These are the activations of a small neural network, seen along a few directions. Each row is one input.
Each table varies a few parts of the input and shows all the possible inputs, shuffled.
Descriptions start from the smaller parts, as in this example, which fits no table here: one of 3 separate values, together with either a single point or one of 11 places along a line or (one of 6 places along a line, together with one of 8 places around a ring).
Shared parts are said once, and a part with two or three values counts as separate values.
In the rows, 128 means zero.

Other details of the inputs shift rows strongly along two fixed directions, in all tables alike. That doesn't count.
To show where, the next rows are all for the same input, with only those details redrawn:
[114 132 137 140 155 139 126 121 138 136 136 107 131 103 142]
[102 119 121  89 119 123 138 140 120 140 165 139 128 114 136]
[116 115 132 101 124 122 140 135 116 133 135 139 130 106 142]
[139 109 156 129 139 121 139 123 113 122  82 134 134  92 151]
[147 107 161 134 140 120 140 121 111 118  66 135 135  88 154]
[118 106 132  83 109 113 147 141 105 131 132 155 130 107 143]
[116 134 139 148 160 142 124 118 141 135 131 101 131 102 142]

Table:
r1: [119 147 134 170 162 140 108 125 149 135 139  99 116 114 104]
r2: [114 126  97  87  93 113 138 137 109 144 154 160 130 154 104]
r3: [130 106 119  94 123 110 132 133 114 119 114 159 120 107 150]
r4: [136 110 138 111  94 109 133 143 117 123 138 158 137 143 108]
r5: [119 126 123 109 119 125 132 138 116 136 146 140 142 128 146]
r6: [116 128 115  99 110 114 135 152 124 136 147 128 113 155 111]
r7: [120 154 116 172 137 152 107 126 151 133 150  96 131 132 110]
r8: [127 134 123  99 102 119 121 124  98 132 173 121 128 137 132]
r9: [156 112 160 153 137 123 140 121 110 119  64 128 151 103 160]
r10: [155 107 170 146 147 121 139 116 112 115  48 131 136  83 158]
r11: [118 118 129  91 113 112 143 141 113 121 129 150 123 132 154]
r12: [173 115 160 152 126 114 129 122 129 117  60 127 142 130 123]
r13: [136 142 140 185 139 153 108 111 161 123 125  98 137 133 113]
r14: [118 142 125 143 161 133 113 114 148 131 131 110 121 106 148]
r15: [135 121 135  83  86 115 128 123 103 129 181 136 131 149 130]
r16: [176 116 152 155 120 130 139 107 127 102  51 139 145 125 124]
r17: [108 115 132 101 116 122 146 142 115 128 144 134 128 133 149]
r18: [169 104 176 155 133 124 144 115 118 114  60 136 153 109 161]
r19: [117 140 138 143 163 143 117 118 141 135 130 108 128 105 143]
r20: [110 131 102  98 103 131 143 136 121 124 150 140 115 153 109]
r21: [130 118 126 115 100 107 131 149 106 127 131 153 133 133 109]
r22: [133 149 122 168 141 156 118 103 163 126 136 100 140 144 108]
r23: [137 123 115  99 106 126 143 130 114 123 112 156 116 120 110]
r24: [153 122 141 137 139 122 137 112 115 125  60 146 119 112 117]
r25: [115 150 110 148 150 136 112 121 148 138 157 107 135 128 148]
r26: [164 112 169 146 135 127 136 118 122 117  75 140 149 116 159]
r27: [114 138 100 141 158 151 103 127 146 135 163 111 136 136 143]
r28: [106 136 105 128 167 150 102 124 150 135 163 112 119 120 138]
r29: [115 112 112  95 128 126 127 142 119 120 139 146 120 141 151]
r30: [115 125  99  80  95 126 140 137 117 134 153 159 113 131 102]
r31: [163 116 153 139 136 110 128 128 118 122  50 132 119 106 120]
r32: [133 131 113 120 115 120 136 126 116 136 117 145 134 143 111]
r33: [116 146 117 156 124 152 111 126 163 133 181 102 133 148 104]
r34: [139 120 119 107 102 104 133 146 112 134 115 142 133 139 114]
r35: [131 118 109 117 123 119 127 133 120 124 129 144 135 125 152]
r36: [119 151 124 172 148 139 109 130 146 135 153  98 134 133 106]
r37: [125 125 128  75 103 114 126 125  93 130 168 133 110 119 128]
r38: [112 126 119 105 123 115 134 135 126 124 141 138 119 136 154]
r39: [121 143 144 177 158 138 117 128 144 123 123  95 117 133 114]
r40: [147 121 116 113  96 121 143 131 109 118  97 154 137 132 117]
r41: [103 125 125  95 120 125 138 142 120 131 158 137 124 139 147]
r42: [125 148 120 160 147 146 119 105 161 139 146 104 137 155 106]
r43: [119 150 125 170 150 154 106 119 153 133 136  97 112 113 108]
r44: [115 124 120 110  97 126 136 148 119 119 142 140 113 142 114]
r45: [123 153 114 159 147 136 108 130 151 146 146  89 131 142 107]
r46: [121 151 119 152 158 138 111 125 155 145 142  91 113 124 105]
r47: [123 141 133 163 138 138 113 127 156 131 165 107 136 144 103]
r48: [124 128 121 115 122 123 144 128 118 128 114 141 116 150 115]
r49: [131 140 129 153 149 138 116 114 158 132 149 112 138 134 149]
r50: [131 116 133 107 110 109 136 146 108 125 123 157 117 116 107]
r51: [124 127 122 116 123 123 142 127 117 129 114 140 116 150 115]
r52: [137 120 124 105 100 111 131 140 131 135 143 138 135 154 108]
r53: [114 154 113 153 162 148 116 110 151 147 143 104 113 129 102]
r54: [151 119 147 136 128 112 137 135 118 118  68 125 119 134 125]
r55: [116 124 130 120 114 116 134 149 118 122 141 136 116 142 111]
r56: [121 154 118 165 152 158 126 114 151 121 125  93 117 141 114]
r57: [114 125 122 120 102 127 132 143 121 119 136 136 113 141 115]
r58: [122 149 124 154 155 140 116 120 146 135 141 104 140 123 148]
r59: [173 114 169 154 138 122 135 113 126 110  58 140 147 111 164]
r60: [171 115 159 172 120 123 126 120 110 105  29 136 139 105 131]
r61: [120 124 115 105 101 126 131 144 121 129 144 147 111 120 107]
r62: [126 157 110 171 146 156 115 110 151 132 129  96 136 135 110]
r63: [124 149 121 160 148 147 118 104 160 141 148 105 136 155 105]
r64: [124 116 108 101 112 122 129 134 134 129 170 152 135 144 145]
r65: [105 136 108 133 151 138 120 128 146 127 161 110 117 139 149]
r66: [108 129 116  89 124 120 130 136 126 135 158 144 122 115 140]
r67: [138 104 121 104 119 126 125 134 124 121 137 159 139 141 148]
r68: [126 122 137  82  97 111 135 129  89 119 155 129 111 142 138]
What do these inputs look like to the network?
> one of 4 places along a line, together with either a single point or one of 6 places along a line or (one of 2 separate values, together with one of 5 places around a ring)
The inputs of r19 and r41 match in every part but the place on the line of 4. If r46 is changed in the same way as r19 into r41, which row does it become?
> r54
A walk changes only the place on the line of 6. It starts at r29 and steps to r65. List the rest of the walk in order.
> r38, r11, r41, r17
A walk changes only the place on the ring of 5. It starts at r44 and steps to r55. List the rest of the walk in order.
> r54, r48, r56
Change only the place on the line of 4 in r56. List by row number the other rows that result.
> r16, r23, r40

Table:
r69: [163 119 155 161 146 125 131 115 120 116  32 135 126 112 122]
r70: [117 112 117  71 102 113 134 143 102 127 158 153 124 120 143]
r71: [165 119 152 160 142 132 138 107 117 107  30 138 125  98 126]
r72: [106 114 112  69 105 110 139 144 108 128 155 158 114 130 148]
r73: [114 165 114 186 172 160  98 118 171 140 158  64 116 142 100]
r74: [115 122 101  85  96 117 133 151 112 133 144 161 116 146 105]
r75: [178 111 158 170 144 121 128 115 129 109  35 145 152 105 148]
r76: [180 115 160 165 124 125 138 109 119  99  31 136 145 130 147]
r77: [ 87 171 102 174 196 163 105 118 179 154 184  65 124 126 135]
r78: [111 121 102  80  87 113 137 154 119 133 168 151 109 154 100]
r79: [ 99 118 111  66 109 116 140 143 113 132 171 155 116 132 142]
r80: [151 117 143 156 139 132 129 122 139 114  83 142 145 119 140]
r81: [148 114 170 144 138 128 132 120 118 118  86 125 137  94 154]
r82: [101 117 110  66 111 112 138 140 111 138 169 152 119 132 139]
r83: [106 160 110 188 180 166 100 111 189 147 178  79 143 137 120]
r84: [110 121 114  85  79 108 137 152 114 132 168 152 118 144 102]
r85: [161 130 139 151 125 128 130 113 130 120  86 128 147 140 135]
r86: [112 121  96  82  91 121 142 140 111 130 147 164 113 132 108]
r87: [165 107 183 157 145 122 132 112 112 117  48 125 142  84 158]
r88: [122 111 131  76  93 109 138 146 103 138 159 158 134 115 140]
r89: [180 114 162 162 129 124 139 105 119 107  33 133 151 128 142]
r90: [149 126 150 155 127 121 123 126 123 117  84 118 129 118 115]
r91: [106 161 126 175 184 163 102 107 165 136 169  66 120 113 142]
r92: [106 175 119 189 169 157  97 114 177 150 182  59 125 135  97]
r93: [165 111 152 170 141 127 128 119 133 106  50 142 145 111 148]
r94: [ 97 170 107 170 167 164 105 121 179 147 194  67 112 150  93]
r95: [169 123 147 159 142 127 133 107 116 114  34 137 128  97 126]
r96: [123 114 110  83  90 115 131 141 114 129 178 156 139 158 137]
r97: [124 121 108  82  91 107 137 150 114 137 153 154 117 147 100]
r98: [112 121 103  84  94 116 137 150 114 132 145 164 111 146 106]
r99: [173 114 185 168 132 118 138 118 103 100  35 126 131 107 131]
r100: [107 111 107  77 111 111 144 154 107 130 139 160 124 127 145]
r101: [173 107 181 153 152 122 137 108 107  99  27 131 133  82 166]
r102: [145 123 141 150 131 131 124 115 133 117 117 124 140 140 150]
r103: [129 121 127 113 113 127 131 127 129 125 158 139 139 151 140]
r104: [106 174 108 184 165 174 106 105 185 141 189  66 138 162 116]
r105: [133 112 117  84  90 109 136 137 111 131 163 162 142 152 139]
r106: [151 124 145 149 137 125 129 122 128 124  80 119 123 125 111]
r107: [161 122 156 161 145 129 133 118 122 110  37 136 122 114 123]
r108: [131 125 136 134 151 128 122 120 123 120 102 120 123 112 155]
r109: [101 161 129 180 178 166  95 114 168 147 186  60 132 114 137]
r110: [152 125 158 157 128 122 126 126 110 113  86 116 129 120 122]
r111: [ 92 161 112 179 192 162 110 118 173 141 158  72 119 123 143]
r112: [119 113 113  80  92 114 136 136 117 137 184 155 141 158 133]
r113: [ 76 166 101 162 188 166 112 124 179 150 197  72 119 131 134]
r114: [143 130 125 148 136 136 127 115 123 119  81 129 123 112 118]
r115: [ 85 177 109 174 162 164 101 120 183 151 217  59 119 146  90]
r116: [107 161 105 190 177 167  94 116 186 140 178  79 141 139 123]
r117: [119 116 127  88  79 106 142 152  97 124 155 153 118 143 112]
r118: [111 118 111  69 109 108 137 141 108 135 158 157 120 128 143]
r119: [104 110 110  74 113 110 150 149 110 137 143 160 125 126 141]
r120: [122 115 120  71 103 108 137 140 103 132 156 156 126 116 141]
r121: [115 111 121  69 105 111 140 138 104 133 160 153 126 119 139]
r122: [113 120  98  80  96 120 143 135 111 138 149 161 119 131 103]
r123: [117 138 125 117 109 120 126 139 118 137 171 123 125 141 106]
r124: [117 126 102  83  98 114 135 147 115 139 148 163 118 144 103]
r125: [120 115 130  85  85 105 143 147  96 132 156 151 125 141 107]
r126: [120 123  97  81  79 120 137 143 118 130 171 155 138 168 120]
r127: [150 124 156 154 130 119 130 120 124 122  80 119 131 116 113]
r128: [147 114 165 145 134 126 129 122 117 118  86 125 133  95 157]
What do these inputs look like to the network?
> one of 5 places around a ring, together with either one of 3 separate values or one of 4 places along a line or one of 5 places along a line
The inputs of r101 and r70 match in every part but the place on the ring of 5. If r79 is changed in the same way as r101 into r70, which row does it become?
> r108
Change only the place on the line of 5 in r125. List by row number the other rows that result.
> r69, r106, r122, r127
Change only the place on the ring of 5 in r86. List by row number the other rows that result.
> r71, r95, r114, r122
List by row number the other rows that have the place on the ring of 5 in common with r92.
> r75, r77, r85, r88, r95, r97, r105, r118, r120, r123, r124
